These are the activations of a small neural network, seen along a few directions. Each row is one input.
In each table, some parts of the input vary, and every possible input appears once, in random order.
A made-up example of a description, with smaller parts first: values(3) and (point or ring(9) or (ring(5) and line(6))).
Shared parts are said once, and a part with two or three values counts as separate values.
In the rows, 128 means zero.

Other details of the inputs shift rows strongly along two fixed directions, in all tables alike. That doesn't count.

Table:
R1: [ 59 156  93  83 126 139 100 130 151  93 143]
R2: [139  59 146  95  96 104 148 135 116 123 128]
R3: [107 165 100 148 135 141  99 141 162 127 133]
R4: [158  93 146 145  96 109 150 128 120 127 113]
R5: [156 195 108 224 144 134  98 126 144 147 118]
R6: [ 84 166 115  74 130 165 165 132 153  96 144]
R7: [118  71 133 130 115  88 172 126 110  86 141]
R8: [142  89 149 139 160 123 155 130 110 131 127]
R9: [113 160 112 126 119 149  90 132 157 144 128]
R10: [155  96 159  81 111 130 183 116  96 123 123]
R11: [169  89 163 157 159 115 149 126  99 150 118]
R12: [ 62 130 116  97 155 161 150 147 175  96 138]
R13: [105 178 103 124 126 140  81 128 139 136 126]
R14: [156 179 115 183 148 126  72 124 129 171 121]
R15: [ 88 141 112  81 102 146 101 130 144 118 132]
R16: [ 87 137 109 124 100 139 145 146 169 101 132]
R17: [166 218 125 183 177 146 119 105 118 148 124]
R18: [120  65 132  95 123  91 140 124  95 113 144]
R19: [134  68 144  76  95 102 132 118  88 124 122]
R20: [ 87 118 112  99 109 132 129 148 159 109 140]
R21: [176  90 147 154 120  99 123 123  98 149 124]
R22: [ 79 120 106 106 126 126 127 141 156  93 147]
R23: [131 100 126 134 143  92 117 116  98 125 139]
R24: [166 182 138 194 165 166  99 131 151 178 104]
R25: [119 161 130 132 139 182 121 145 180 149 107]
R26: [177 130 131 169 149  91  90 106  65 153 122]
R27: [143 107 154  93 128 119 182 118  92 117 135]
R28: [191 140 161 141 138 127 153 108  87 151 121]
R29: [ 83 139 108  78  98 156 109 141 175 123 128]
R30: [173 101 147 175 108 104 142 120 105 138 118]
Description of these inputs: line(5) and (values(2) or line(4)).
- Changing only the line(5) part turns R5 into R7. The same change can be made to R18. Which row results? => R23
- List by row number the other rows that have the line(5) part in common with R14. => R11, R13, R16, R20, R27
- Change only the line(4) part in R4. List by row number the other rows that result. => R2, R19, R29
- Change only the values(2) part in R24. List by row number the other rows that result. => R28
